Each row below holds a small network's activations on one record, seen along a few directions.
After each row come some of the record's fields: P, H, F, D, W.
Not every record has every field; a missing one is left out.
Other fields move the rows too, some of them a lot.
In the rows, 500 means zero.
Strong random noise was added to every row along 2 fixed directions; ignore it. To show where, here is one row again and again, with new noise each time:
[582 595 619 414 454 439 425 384 505 467 641 540 360 515 542 484 309 494
 583 495 327 579]
[545 527 639 509 534 481 590 440 557 439 609 636 507 609 588 548 320 555
 568 502 351 639]
[286 322 472 645 665 437 739 607 630 501 517 835 504 595 571 726 300 548
 486 532 466 648]
[447 420 608 617 629 501 754 526 616 436 561 762 615 676 617 645 322 598
 534 516 401 686]

[497 470 423 601 573 561 469 608 392 528 432 638 669 340 474 616 549 599
 474 540 499 401]
P=p2, H=h1, D=d1, W=w1
[700 616 562 465 455 598 435 454 418 471 473 357 646 483 495 417 620 558
 538 470 493 424]
P=p2, H=h1, D=d1, W=w1
[546 472 586 555 525 587 738 509 616 400 435 353 697 761 573 415 654 526
 495 458 614 585]
P=p1, H=h1, F=f3
[550 500 557 516 517 523 598 526 562 424 497 433 571 647 566 501 533 510
 544 480 540 535]
P=p1, H=h2, D=d1, W=w2
[196 309 259 581 569 384 508 666 530 576 405 636 338 370 440 640 486 424
 401 538 619 451]
P=p1, H=h1, F=f3
[269 277 456 674 662 481 858 610 684 498 419 693 595 696 564 621 469 522
 424 492 602 656]
P=p1, H=h2, F=f4
[522 530 486 482 480 511 429 480 446 552 499 490 516 420 449 472 526 499
 485 499 497 452]
P=p2, H=h1, F=f1
[634 653 571 329 377 453 266 330 420 555 613 402 294 401 459 392 389 444
 556 463 368 470]
P=p2, H=h2, F=f3
[289 363 378 517 559 393 558 534 591 603 471 604 294 504 465 592 387 416
 447 470 564 539]
P=p1, H=h2, F=f3
[735 690 645 394 369 528 329 352 392 434 582 332 522 447 508 319 540 518
 561 495 370 474]
P=p1, H=h1, F=f1
[684 626 490 449 416 586 268 494 304 506 489 386 592 315 453 440 643 545
 519 524 480 326]
P=p2, H=h1, D=d1, W=w1
[497 515 567 449 483 447 560 446 600 449 560 465 387 633 546 473 415 457
 548 472 469 596]
P=p1, H=h2, D=d1, W=w1
[707 619 773 481 483 556 636 348 552 368 620 503 641 715 636 415 406 590
 587 470 333 683]
P=p1, H=h2, F=f2
[358 426 426 495 528 367 451 502 511 563 550 688 268 393 496 604 293 459
 489 509 414 542]
P=p1, H=h2, F=f3
[553 521 512 514 483 583 536 515 489 481 438 365 645 551 482 423 666 511
 479 491 592 457]
P=p2, H=h1, F=f3
[475 493 517 495 491 479 528 500 533 463 513 482 476 538 520 478 498 481
 503 505 500 537]
P=p1, H=h1, F=f2
[302 352 286 648 632 519 504 699 441 584 384 762 578 310 436 742 507 564
 420 563 570 397]
P=p2, H=h1, D=d2, W=w1
[750 641 774 445 442 588 640 311 569 383 573 326 660 764 602 298 531 550
 569 429 417 651]
P=p1, H=h2, F=f4
[312 326 357 603 629 470 634 650 585 566 426 670 479 518 497 695 460 497
 460 508 611 494]
P=p2, H=h2, D=d1, W=w2
[591 510 684 605 599 602 700 496 530 390 589 753 762 659 637 626 368 681
 560 548 339 662]
P=p1, H=h2, D=d2, W=w1
[683 698 635 287 326 407 262 258 449 490 644 314 220 447 498 295 373 411
 577 434 324 532]
P=p1, H=h2, F=f1
[439 468 483 535 551 515 522 537 510 537 520 639 524 511 498 620 415 524
 496 532 488 508]
P=p2, H=h2, D=d2, W=w1
[446 474 414 486 514 497 481 526 522 526 441 484 422 476 459 542 513 474
 485 481 555 465]
P=p1, H=h2, D=d2, W=w1
[398 379 522 619 595 530 795 578 650 426 436 546 653 726 576 540 554 531
 471 493 598 624]
P=p1, H=h1, F=f2
[434 536 337 345 370 427 254 514 483 570 456 201 221 383 354 386 635 311
 487 490 658 325]
P=p1, H=h1, D=d1, W=w1
[471 528 398 403 442 418 303 518 462 571 508 398 281 375 421 503 486 392
 524 494 546 376]
P=p2, H=h2, D=d1, W=w2
[385 422 405 486 493 484 558 578 599 508 436 361 429 590 465 483 618 405
 472 496 681 471]
P=p1, H=h1, D=d1, W=w1
[716 696 631 388 378 570 326 406 394 410 598 359 545 488 515 393 530 526
 580 541 395 456]
P=p1, H=h1, D=d2, W=w1
[416 468 480 476 489 419 500 465 542 530 522 525 359 492 489 484 424 442
 480 489 485 548]
P=p1, H=h2, F=f4
[491 574 461 386 429 368 192 406 366 606 628 632 193 226 440 538 262 450
 521 527 309 447]
P=p2, H=h2, F=f3
[281 390 344 497 545 382 443 537 531 657 497 652 261 376 418 623 350 412
 451 504 530 476]
P=p2, H=h2, F=f2
[634 629 546 337 339 499 365 393 505 456 503 113 384 555 461 257 660 383
 533 449 572 437]
P=p1, H=h1, F=f2
[739 656 716 481 459 592 526 418 473 361 584 426 713 617 579 412 531 598
 598 509 383 552]
P=p1, H=h1, D=d1, W=w1
[673 658 583 406 404 523 306 377 379 525 570 410 508 382 450 379 512 510
 535 500 396 438]
P=p2, H=h1, F=f4
[598 610 553 400 403 451 327 390 424 501 578 432 381 395 482 397 452 470
 531 494 387 482]
P=p1, H=h1, F=f1
[491 560 437 393 404 408 270 457 419 532 541 434 271 325 441 447 460 417
 503 510 452 425]
P=p1, H=h1, F=f3
[589 537 614 521 498 549 595 466 520 405 521 475 626 610 574 449 524 555
 524 493 456 576]
P=p1, H=h1, F=f3
[668 654 531 427 402 567 272 493 361 443 538 360 552 393 468 448 590 518
 567 558 462 358]
P=p2, H=h1, D=d2, W=w2
[534 532 521 483 464 494 466 485 478 455 509 450 494 489 514 453 526 498
 507 505 479 499]
P=p1, H=h1, F=f3
[311 355 371 539 529 446 621 579 619 530 393 413 414 580 472 485 595 402
 423 470 689 505]
P=p1, H=h1, F=f1
[380 479 377 426 461 396 344 506 478 607 514 510 255 349 407 517 439 392
 469 505 522 429]
P=p2, H=h2, F=f2
[543 499 580 568 537 530 592 494 496 451 519 593 648 537 553 509 487 580
 504 514 431 566]
P=p1, H=h1, F=f1
[369 414 382 530 531 483 523 583 528 574 436 512 478 469 434 545 558 454
 446 510 620 447]
P=p2, H=h1, F=f2
[370 353 506 670 642 528 783 618 606 448 458 709 696 638 577 632 486 583
 462 532 536 618]
P=p1, H=h1, F=f2
[657 712 513 284 295 427  86 361 333 518 607 283 247 256 409 326 498 402
 557 514 386 355]
P=p1, H=h1, F=f2
[188 278 143 652 622 449 400 780 383 662 359 793 455 154 389 783 523 504
 368 596 627 304]
P=p2, H=h1, D=d1, W=w1
[663 614 594 420 408 559 454 398 477 472 497 261 560 553 483 311 632 480
 520 454 517 473]
P=p2, H=h1, F=f1

Here are new rows. What are their fields?
[453 462 419 535 531 540 512 589 498 526 432 475 569 478 448 534 609 499
 479 513 605 425]
P=p2, H=h1, D=d1, W=w1
[485 398 610 648 609 580 883 536 663 396 438 530 777 807 619 494 577 584
 481 467 571 674]
P=p1, H=h1, F=f1
[553 526 616 533 552 525 567 437 506 516 582 677 585 547 544 561 350 579
 529 506 377 595]
P=p2, H=h2, F=f2
[329 362 450 609 606 451 650 567 564 540 486 729 512 510 518 622 403 523
 446 522 496 582]
P=p1, H=h2, F=f4
[516 541 520 395 443 437 425 397 520 551 550 425 304 504 480 435 414 424
 522 448 466 520]
P=p1, H=h2, F=f3
[610 570 577 527 502 585 483 495 426 479 526 532 694 470 500 490 547 585
 518 534 447 477]
P=p2, H=h1, F=f2
[470 469 529 557 567 474 538 480 483 555 558 745 523 440 516 598 341 565
 494 517 378 566]
P=p2, H=h2, F=f1
[406 475 281 459 457 459 245 630 383 611 434 416 362 247 364 552 606 404
 471 546 630 256]
P=p2, H=h1, D=d1, W=w2
[563 571 461 443 442 482 332 513 440 463 498 381 423 393 470 467 551 471
 543 511 497 395]
P=p1, H=h1, D=d1, W=w2
[383 462 366 487 486 408 352 555 434 558 496 572 337 305 438 557 458 450
 465 537 492 423]
P=p1, H=h1, F=f3
[512 497 463 537 543 537 455 582 454 514 499 569 581 423 471 584 526 543
 522 544 507 421]
P=p2, H=h1, D=d1, W=w2
[298 312 356 577 623 415 660 610 638 539 412 605 357 567 520 654 422 456
 474 458 609 543]
P=p1, H=h2, D=d1, W=w2
[620 666 544 304 337 401 189 321 393 546 623 373 215 323 440 348 400 407
 545 480 350 449]
P=p1, H=h2, F=f1
[669 593 645 537 516 630 575 486 477 432 527 484 793 596 535 476 575 611
 558 514 463 511]
P=p2, H=h1, D=d1, W=w1
[200 313 227 541 533 421 513 670 573 603 347 438 344 439 386 554 632 357
 386 511 765 393]
P=p1, H=h1, F=f2
[555 576 527 436 436 468 366 456 439 487 560 468 430 413 484 452 477 484
 529 520 426 472]
P=p1, H=h1, F=f2
[332 324 414 654 624 576 816 679 667 435 339 488 698 735 534 592 666 519
 438 504 733 544]
P=p1, H=h1, D=d2, W=w1
[257 374 279 530 522 386 401 634 483 583 445 591 315 308 411 603 493 414
 427 556 584 403]
P=p1, H=h1, F=f2
[542 537 557 462 480 509 518 448 524 503 532 463 497 557 503 454 487 488
 513 478 487 533]
P=p2, H=h2, F=f2
[582 502 666 602 575 592 726 503 551 389 534 615 783 675 613 524 495 633
 531 517 429 637]
P=p1, H=h1, F=f2
[476 501 489 438 436 458 505 449 571 497 472 296 388 579 474 362 577 398
 483 457 591 511]
P=p1, H=h1, F=f4
[462 388 569 717 675 614 817 591 557 479 452 754 893 634 564 626 524 667
 462 531 509 611]
P=p2, H=h1, F=f4
[372 477 289 455 467 417 240 604 424 554 478 508 264 247 386 590 502 413
 486 572 545 327]
P=p1, H=h1, D=d2, W=w2
